These are the activations of a small neural network, seen along a few directions. Each row is one input.
In each table, some parts of the input vary, and every possible input appears once, in random order.
Descriptions start from the smaller parts, as in this example, which fits no table here: one of 2 separate values, together with either a single point or one of 9 places around a ring or (one of 4 places along a line, together with one of 8 places around a ring).
Shared parts are said once, and a part with two or three values counts as separate values.

Other details of the inputs vary at random and push rows far along two fixed directions, the same in every table; ignore that.
To show where, the next rows are all for the same input, with only those details redrawn:
[-34 -20  -7 -64   9 -11 -46 -65  12  21 -64  47   3 -44  22  27]
[ 23 -18  17  75 -36  28  32  14  25  24  13  49  20 -47  12  23]
[-30  15  27 -41   8 -80  -8   5  -9   4 -53 -85  14  63 -35   1]
[  1  -1  23  26 -17 -24  18  16   8  15 -16 -20  19   9 -12  11]
[-22   0  16 -28   1 -43 -12 -13   2  12 -45 -27  12  15 -11  12]
[ -9 -28  -5  -7 -11  25 -21 -48  23  27 -32  83   8 -74  33  32]
[ -2  -4  20  21 -15 -20  12   8  10  16 -18 -10  17   1  -8  13]
[-27   1  15 -38   4 -48 -17 -17   0  12 -51 -31  11  19 -12  11]

Table:
row 1: [-26  -3   0 -61  53 -25 -30 -67   3  -8 -60   4   5 -25   5 -15]
row 2: [ -8 -12 -23 -50  58 -16 -28 -77   4  -4 -50  52  -6 -53  35  -7]
row 3: [ 13  13  60  67  15  19  20  49 -23 -32  36  34  38  -2   3 -25]
row 4: [-15 -21 -33 -70  34 -33 -19 -61  -7   6 -54  54 -11 -44  43  35]
row 5: [-19  -6 -63 -72  71  10 -24 -75  -6 -12 -23  44 -37 -54  28 -13]
row 6: [ -6  -2 -43 -63   8 -50   7   4 -10  -2 -15 -22 -10  18  -6  23]
row 7: [ 37 -13 -40  52  18  57  27 -15  24  -7  38  71 -10 -79  22 -23]
row 8: [ -5  16  37  19 -11 -63  26  41  -4   5 -20 -87  22  62 -40  -1]
row 9: [ 32 -16 -64  31  -6  51  41  10  13   0  58  58 -19 -64  15   7]
row 10: [-33   1 -32 -54  34  37 -48 -86   0  10 -27  39 -37 -45  11 -17]
row 11: [  2  17  30  41  15  -7  17 -12 -10  11  -7 -27  -5  16 -10 -17]
row 12: [-17   8  22 -46   9 -81   2   7  -6  -8 -51 -77  21  49 -32  -1]
row 13: [  7 -24  -8  -9 -24  29 -17 -68  10  32 -27  82 -18 -46  58  37]
row 14: [  7  34   5  16  13 -15  26   7 -15  -7  16 -97 -30  80 -31 -44]
row 15: [ -4 -26 -56 -39  -8  55 -18 -39  31   2  11  69  -7 -83   6   1]
row 16: [ 22  -4 -12  83  -1  75  32   5  28   7  48  40  -4 -60  -3 -25]
row 17: [-11  23  66  -1  -2 -57   3  70 -40 -35  -1 -40  45  68 -23  -7]
row 18: [  0  12 -21   9 -26  21  10  13   1  10  33 -28 -19  12 -32 -11]
row 19: [-28  24  55 -30  46 -29 -61   5 -41 -28 -25 -83 -12  98  17 -16]
row 20: [-21   8  22 -30  -5 -47 -13 -20 -14  18 -45 -35  -4  34 -10  13]
row 21: [ 23  -7  -3  54 -54  18  38  53  23  19  36  -3  16  -5 -24  17]
row 22: [ 40  -9 -33  62 -52  79  35   5  20  19  69  42 -27 -28  12   2]
row 23: [ 34 -10   9  74  -7  59  25 -42  12  23  18  67 -17 -43  45   1]
row 24: [-21  11  -6 -76  -7 -77  -4  23  -2 -10 -32 -95  14  66 -54   0]
row 25: [ 34  15   6  84   3  19  64  52  14 -18  51 -50  10   7 -42 -46]
row 26: [-12  19  24   2  31  22 -11  31 -26 -44  34  14  14   8 -15 -43]
row 27: [ -50   25    1 -106   24  -33  -52   23  -39  -46   -2  -40   10   54
  -37  -28]
row 28: [-12   2 -20 -68 -27 -26 -21 -26  -5  18 -25 -29 -24  46  -2  21]
row 29: [ 24  -6  26  49 -53  46 -15  73  -6  -4  57  -4  -2  43  25  29]
row 30: [ 26 -11  -2  63 -39 103 -20  47   3 -10  87  41 -18  -7  37   9]
row 31: [-27  12  16 -25  43 -31 -16 -37  -3   1 -45 -35   3  12 -12 -19]
row 32: [ 22   2   2  49 -59  12  35  42   7  24  35 -12   0  13 -23  19]
row 33: [-12 -25 -60 -97   3 -17 -41 -52  14   6 -40  59  -6 -48  23  29]
row 34: [ 17  16  44  44 -44 -11  33 115 -22 -29  61 -20  42  53 -38  -2]
row 35: [ 42 -15 -51  47 -23  47  39  23  27  -3  60  49  -3 -58   3  -6]
row 36: [ -8   4 -29  -8 -14  18   3  13  14   4  23 -23  -6  -4 -32 -13]
row 37: [ 26  -6  56  78 -35  35  -9  58 -11  -5  38   6   6  36  43  27]
row 38: [ 42  21  19  93  30 -36  87  55 -15 -14  33 -60   6  37 -16 -22]
row 39: [ -40   -7  -11  -76   49   61 -109  -65  -17  -20  -16   41  -42   -9
   59   -8]
row 40: [ 26  -5   4  22  -5 -44  31  18   5  -1 -10  -5  18   2   3  10]
Question: Describe the family of inputs behind these rows.
Answer: one of 5 places around a ring, together with either one of 2 separate values or one of 6 places along a line
Question: Changing only the place on the ring of 5 turns row 32 into row 10. The same change can be made to row 21. Which row results?
Answer: row 16
Question: Changing only the place on the ring of 5 turns row 17 into row 34. The same change can be made to row 4. Which row results?
Answer: row 6
Question: Which other rows does row 3 become when the choice among 2 separate values takes its other values? List them by row number.
Answer: row 19

Table:
row 41: [-15  -1  -4 -27  24  -8 -14 -37   1   1 -28  13  -1 -20   3  -8]
row 42: [ 22 -17 -22  41 -30  46  22  -1  24  19  28  51  -4 -51  10  13]
row 43: [ 19  16  40  55 -22 -27  35  71 -14  -9  27 -60  17  63 -21  -2]
row 44: [-24  15  25 -44  10 -54 -22  18 -21 -13 -28 -63  10  63 -20  -2]
row 45: [-24   2  -6 -47  32 -21 -24 -47  -3   2 -42  -7  -8  -5   2  -7]
row 46: [ -9  -7 -28 -42   0  -6 -15 -29   6   8 -17   7 -13 -11   5  10]
row 47: [ -46    8  -30 -108   52   37  -92  -52  -26  -33   -5   15  -38    7
   22  -27]
row 48: [ -7 -10   7 -16  -4   9 -27 -18  -2   5 -15  29  -2  -9  25  18]
row 49: [ 12  24  27  40  11 -47  45  50 -11 -14   9 -83  15  57 -40 -26]
row 50: [ 18 -12  -7  36   6  28  18 -16  10   6   9  56   1 -51  23   3]
row 51: [  6 -11 -24  -4 -12  14   6  -4  13   6   7  30   0 -32   2  10]
row 52: [ 38  -2  35 108 -45  36  45  62   9   8  53   8  17   2   1   8]
row 53: [  7 -15  12  28 -23  40  -7   0   9   9  12  61  10 -39  23  17]
row 54: [ 19 -15 -25  20 -20  28  18   0  15  11  21  45  -3 -41  12  14]
row 55: [-11  10  -8 -30  -4 -35   4  10  -2  -1 -10 -51   0  33 -32  -7]
row 56: [ -5  14   8 -10  24 -40   8  -5  -9  -5 -21 -51  -2  34 -14 -15]
Question: Describe the family of inputs behind these rows.
Answer: either a single point or (one of 3 separate values, together with one of 5 places around a ring)

Table:
row 57: [-13  -7 -12 -27  21  33 -14 -50   0  -4  -9  63  -4 -55  15 -10]
row 58: [-22  11 -30 -83  13 -37 -13 -14 -22 -12 -15 -21 -14  28 -14  -3]
row 59: [-14 -19  -3 -33 -22  62 -68 -23   6   1   6  60 -11 -23  40  18]
row 60: [  5  12  20  22  18 -40  33  36   0 -17  -3 -70  20  33 -34 -20]
row 61: [-23   8 -22 -69   9 -18 -19 -17 -12  -6 -12  -9  -9  13 -20  -6]
row 62: [ 24 -15   0  79 -11  42  36  25  26   8  32  47  18 -61   5   4]
row 63: [-18  -3 -33 -76  18 -53 -13  -7  -5  -9 -31 -30  -3  16  -8  11]
row 64: [ 19  23   9  21  15 -17  14  25  -6 -23  21 -78  -8  64 -21 -43]
row 65: [-37  16 -12 -66  23 -28 -27 -19 -21  -6 -22 -21 -10  16 -24 -13]
row 66: [ -7 -19  20  -3   7   9 -27 -52  -4  21 -39  77   1 -43  56  36]
row 67: [ 34  -4  41  86 -57  10  36  98  12  -6  51 -20  40  25 -17  12]
row 68: [-27   4   2 -36  14 -38 -11 -40   3  21 -52 -26  -3   8 -12   5]
row 69: [ 43  -5  -4  69 -15  52  39   6  14  -5  47  70   9 -53  12 -21]
row 70: [ 20  -1   3  73 -15  57  37  18  10   6  48  56   7 -48  -2 -11]
row 71: [ 15 -20 -14  -2  -2   8   0 -63  24  20 -32  61  -2 -56  29   7]
row 72: [-26   2  -8 -43   6 -40 -15 -37  -2  24 -49 -21  -9   4 -10  15]
row 73: [-15  -1 -24 -66  -1 -58  -3 -30  -4  16 -45 -33 -13  26  -5  21]
row 74: [ 35 -15  13  89 -24  35  54  -4  26  25  15  42   9 -52  12  10]
row 75: [-29  -4  22 -63 -26 -40 -44 -19  -2  15 -52 -23   9  37  -2  27]
row 76: [ 16  16  13  12  16 -60  31  38   1 -23  -6 -80  21  50 -35 -31]
row 77: [-22  -5 -26 -71  16 -38 -23 -13   3  -4 -33 -22   1   4 -14   8]
row 78: [-27  12  -4 -54  42  -7 -36 -36 -12 -16 -23 -46 -21  29  -3 -25]
row 79: [ 18 -14  18  46 -55  66   0  31   8   2  49  77  19 -35  16  15]
row 80: [ 31   3  10  94 -21   2  59  75  11   1  46 -25  20  -2 -27  -2]
row 81: [  7  14  51  41  14 -46  20  63 -22 -21   3 -55  26  56  -8  -2]
row 82: [ -4 -15 -41 -32   2  54 -36 -38  10   5  10  49 -28 -39  27   9]
row 83: [ 45  10  -8  80 -30  23  56  73  -1  -8  76 -44 -12  40 -11  -8]
row 84: [  3  25  47  35  18 -13  -3  48 -34 -23  20 -66  -4  79   3 -15]
row 85: [-10 -10 -29 -10   9  54 -35 -33   5   7  11  45 -28 -43  24   3]
row 86: [ -4  30  54  19  16 -41  13  51 -42 -25  10 -56  13  77 -18 -18]
row 87: [ -1 -22 -28 -24 -18  10  -7 -49  20  32 -26  53  -9 -49  18  32]
row 88: [-15  -9 -22 -13  20  57 -37 -45   9   5   3  47 -23 -44  27  -5]
Question: Changing only one part turns row 66 into row 86. The same change can be made to row 72. Which row results?
Answer: row 65
Question: Describe the family of inputs behind these rows.
Answer: one of 4 places along a line, together with either one of 2 separate values or one of 6 places along a line
Question: Which other rows does row 67 become when the choice among 2 separate values takes its other values? List them by row number.
Answer: row 81
Question: Which other rows does row 62 become when the place on the line of 4 takes its other values? List them by row number.
Answer: row 68, row 70, row 88

Table:
row 89: [-16   3  -4 -34   0  18 -38 -16 -12  -4   2  -3 -20  21  12   1]
row 90: [ 25 -17  25  72 -29  41  14   3  12  20  15  58   7 -35  37  26]
row 91: [ -2  13  16  -2 -17 -57  28  49  -7  -6  -5 -60  26  45 -40  -1]
row 92: [ 10  -8 -11  11  -5  49  -6  12   2 -12  37  61   1 -40  15  -4]
row 93: [ 26  -2  22  66 -49   0  38  43  10  19  24 -21  10  23 -13  21]
row 94: [-13 -16 -30 -47 -20  25 -39 -32   9  15 -10  33 -19 -21  23  25]
row 95: [ -43   -8  -39 -122   19  -30  -57  -39   -6  -12  -40    7   -6   -2
   -6   12]
row 96: [ 17 -14  19  43  -8  17  17  14   6   0   9  60  25 -44  19  14]
row 97: [  3  28  -4   9  20 -21  26  25 -14 -16  19 -79 -13  53 -34 -39]
row 98: [-26  20   7 -48  58 -44 -22 -30 -16 -15 -39 -60 -12  38 -17 -32]
row 99: [ -6  24  39   9  20 -38   8  52 -23 -29   6 -66  21  60 -29 -27]
row 100: [ 33   3 -23  60 -20  13  57  34  16   4  44 -25  -4   0 -24 -10]
row 101: [-24 -11   5 -37  15  35 -60 -55  -4   5 -28  53 -13 -30  47  10]
row 102: [ 25 -10   3  59   6  19  34 -16  16  13   3  42   4 -48  18   1]
row 103: [-11  -5 -25 -39  12 -26   0 -45  11  16 -38   0  -7 -20  -7   3]
Question: Changing only one part turns row 92 into row 97. The same change can be made to row 99. Which row results?
Answer: row 98
Question: Describe the family of inputs behind these rows.
Answer: one of 3 separate values, together with one of 5 places around a ring
Question: Which other rows does row 95 become when the choice among 3 separate values takes its other values? List them by row number.
Answer: row 94, row 100
Question: Which other rows does row 93 become when the place on the ring of 5 takes its other values? List them by row number.
Answer: row 89, row 90, row 94, row 101
